A small network was shown many inputs. Here are its activations along a few directions, one row for each input.
Each table varies a few parts of the input and shows all the possible inputs, shuffled.
A made-up example of a description, with smaller parts first: one of 2 separate values, together with either a single point or one of 11 places around a ring or (one of 5 places around a ring, together with one of 6 places along a line).
Shared parts are said once, and a part with two or three values counts as separate values.
In the rows, 128 means zero.

Other details of the inputs shift rows strongly along two fixed directions, in all tables alike. That doesn't count.

A family of inputs:
x1: [129 115 114 126 151 105  78 130 118 134 170 157 136 131]
x2: [125 127 138 140 127 120 140 124 134 125 111 118 128 129]
x3: [137 113 107 120 162  74  69 116 140 119 176 175 169 141]
x4: [127 111 136 146 139 117 106 132 105 119 129 131 107 132]
x5: [133 109 168 150 136 136 134 104 139 123 113 103  97 122]
x6: [128 109 166 155 140 133 134 115 135 123 107 103  98 123]
x7: [128 100 134 156 154  86  94 127 120 102 141 144 125 137]
x8: [127 146 116 126  93 152 191 144 130 139  90 113 149 116]
x9: [136 165 106  93  87 163 175 131 140 157 120 128 159 116]
x10: [127 124 159 159 107 167 181 128 127 116  71  83  86 120]
x11: [121 173  46  79 101 120 133 162 125 146 159 181 210 124]
x12: [122 137 133 128 123 137 145 129 129 131 114 122 123 131]
x13: [115 125  88 123 153  90  70 141 112 118 177 173 155 136]
x14: [102 110 149  93 161 128  71 138  96  96 164  82  95 147]
x15: [136 125 143 130 126 143 135 111 141 126 117 120 120 127]
x16: [137 162  65  75 110 107 129 138 150 153 162 178 226 121]
x17: [120 134  92 119 146  96  79 134 123 126 173 167 159 142]
x18: [131 118 157 152 106 151 187 131 126 122  71  91  96 119]
x19: [129 131 125 132 128 111 139 131 137 121 129 139 153 132]
x20: [134 126 134 133 119 120 154 131 134 128 108 124 129 130]
x21: [130  85 181 169 163 122  83 110 106 116 133 105  42 124]
x22: [129 138 129 134 116 141 152 131 138 127 107 117 131 128]
x23: [141  94 140 144 164  85  90 122 125 120 152 147 118 134]
x24: [117 135  91 114 145  97  79 137 126 124 171 169 156 138]
x25: [130 132 138 119 125 144 139 115 136 136 123 125 124 126]
x26: [127 130 119 117 134 134 116 115 134 132 143 135 124 126]
x27: [125 157 131 116 104 170 183 127 143 143  93 110 131 122]
x28: [126 141 135 131 119 157 150 124 133 135 116 114 119 124]
x29: [139  64 185 170 188  86  30  94 104 108 160 126  52 135]
x30: [127 130  94 108 148 105  78 120 133 132 179 168 162 138]
x31: [132 165 105  94  92 158 177 140 139 155 108 132 165 118]
x32: [ 99 141 167  97 115 197 168 137 114 104 101  31  78 137]
x33: [126 105 137 146 157  88  65 123 111 119 157 145 110 140]
x34: [121 133  90 121 140 101 100 138 117 122 153 159 159 137]
x35: [134 137 161 129  98 181 180 116 134 143  92  88  79 109]
x36: [131 123 136 145 115 142 152 136 122 124  93 107 107 126]
x37: [132 154 125 118 100 165 186 133 149 142  93 111 143 119]
x38: [142 103 150 139 141 113 117 109 136 122 131 131 114 126]
x39: [120 173  87  88  83 151 172 150 138 151 122 142 171 119]
x40: [121 118 111 139 147  91  98 134 121 118 146 152 151 137]
x41: [126 107 174 169 120 157 152 125 103 121  92  82  52 124]
x42: [138 111 144 142 143 122 110 123 125 126 130 127 110 127]
x43: [132 117 144 142 136 122 135 124 142 124 120 125 127 129]
x44: [122 157 126 115 103 169 177 131 140 142 106 113 125 117]
x45: [129 145 125 127 107 146 152 135 122 138 116 118 120 125]
x46: [129 130 122 129 124 113 133 131 130 130 128 133 141 124]
x47: [136 101 162 160 143 117 107 124 120 114 120 114  82 133]
x48: [142 106 132 131 148 107  83 114 130 123 149 143 121 131]
x49: [132 186  54  67  81 133 176 155 157 163 134 166 241 116]
x50: [119 123 125 141 132 129 118 135 112 120 133 133 123 135]
Description of these inputs: one of 2 separate values, together with either a single point or (one of 4 places along a line, together with one of 6 places along a line).
Question: Changing only the choice among 2 separate values turns x32 into x14. The same change can be made to x40. Which row results?
Answer: x8
Question: Change only the choice among 2 separate values in x42. List by row number the other rows that result.
Answer: x37
Question: Start at x10 and move only the place on the line of 4, one step at a time. The first step leads to x22. Which rows follow, in order?
Answer: x37, x15
Question: Start at x18 and move only the place on the line of 6, one step at a time. The first step leads to x8. Which rows follow, in order?
Answer: x36, x4, x41, x11

A family of inputs:
x51: [131 122 183 163 106 169 203 121 127 120  52  71  66 117]
x52: [ 92 101 141 117 177 121  38 140  76  87 183  85  61 157]
x53: [125 143  57 106 134  73  92 155 123 139 172 206 219 134]
x54: [129 202  66  83  51 166 235 159 153 162  89 147 212 117]
x55: [123 121 119 139 129 119 117 122 127 129 133 144 132 125]
x56: [139 188 102  70  71 180 216 137 163 161 108 115 187 113]
x57: [138 134  74 106 147  89  75 134 131 136 180 189 181 136]
x58: [134 109 173 152 156 128 111 109 131 120 127 103  81 130]
x59: [130  69 177 185 186  86  58 107 112  93 152 125  67 137]
x60: [128 156  60  83 136  91  77 136 143 147 186 196 211 133]
x61: [126  73 160 177 173  73  63 125 104  98 141 141  99 137]
x62: [131 127 166 138  97 184 195 114 137 131  61  80  92 117]
x63: [138 119 185 144 102 183 183 104 137 141  80  62  55 110]
Question: What is each input in this table made of?
Answer: either a single point or (one of 2 separate values, together with one of 6 places along a line)

A family of inputs:
x64: [130 106 156 149 154 139  88 105 115 124 138 119  67 128]
x65: [141 133 139 127 108 138 187 113 166 137  97 115 158 116]
x66: [151 128  93 119 149  82  68 114 148 153 174 202 182 126]
x67: [126 123 151 155 105 162 178 141 112 120  79  90  85 124]
x68: [114 125 175 143 130 163 161 117 137 113  92  70  84 131]
x69: [118 159 123 115 103 176 161 122 138 149 112 116 118 115]
x70: [139 137 156 118  94 173 174 125 123 152  96  87  85 110]
x71: [119  63 173 203 189  83  39 114  87  85 148 124  40 146]
x72: [109 158 116 139  98 159 177 145 123 130  96 118 134 124]
x73: [117 130  94  96 155  91  78 131 133 113 179 162 183 152]
x74: [126 128  95  83 149  77  82 145 127 121 179 154 191 139]
x75: [128  80 184 152 170 112  87 111 117  91 132  89  67 142]
x76: [142 113  92 147 153  53  79 130 131 126 165 205 175 135]
x77: [125 189  46  70  70 135 191 181 129 159 123 159 231 120]
x78: [135 149 126 106  95 177 168 126 132 146 110 112 119 113]
Question: What is each input in this table made of?
Answer: one of 3 separate values, together with either a single point or one of 4 places along a line
Question: Change only the choice among 3 separate values in x68. List by row number the other rows that result.
Answer: x69, x72
Question: Change only the choice among 3 separate values in x71. List by row number the other rows that result.
Answer: x64, x73

A family of inputs:
x79: [127 123 106 123 152 100  59 123 117 130 181 161 136 130]
x80: [130 114 106 115 154 104  74 123 120 123 171 156 140 142]
x81: [171 171  83  99  44 131 247 147 168 184  74 170 237  95]
x82: [121 143 170 144  84 193 232 128 131 129  46  46  86 121]
x83: [117 173  80  98  81 151 189 156 135 138 111 130 189 128]
x84: [124 120 125 119 151 113  78 120 124 137 167 143 129 131]
x85: [126 182  99  70  86 165 182 129 157 157 122 125 184 111]
x86: [128 108 180 169 138 148 113 112 104 129 110  92  33 119]
x87: [121 196  78  69  70 162 218 160 157 147  99 127 216 129]
x88: [130 112 100 123 151 100  63 127 114 117 176 164 136 139]
x89: [131 129 177 133 119 170 149 108 134 135  94  81  81 119]
x90: [149 131  98 174 133  91 142 109 172 149 121 209 184 119]
x91: [121 107 135 131 161  82  84 125 127 100 160 133 133 145]
x92: [126 124  92 115 145  96  69 138 107 124 173 179 139 139]
x93: [129 123 110 115 159  95  79 132 127 113 158 146 155 143]
x94: [120  90 160 172 161 113  85 133  95 110 133 120  64 130]
x95: [117 123 163 163 118 145 153 134 103 113  87  93  72 127]
x96: [134  99 186 150 144 154 125 109 124 116 107  87  58 132]
x97: [118 127  82 117 141  98  85 149 118 124 170 162 172 134]
x98: [134 111 173 135 128 159 154 104 134 115 100  79  71 125]
x99: [123 114 115 113 159  90  84 135 133 114 172 145 156 136]
x100: [118  94 198 168 137 158 153 116 113 112  85  67  47 121]
Question: What is each input in this table made of?
Answer: either one of 2 separate values or (one of 4 places along a line, together with one of 5 places along a line)
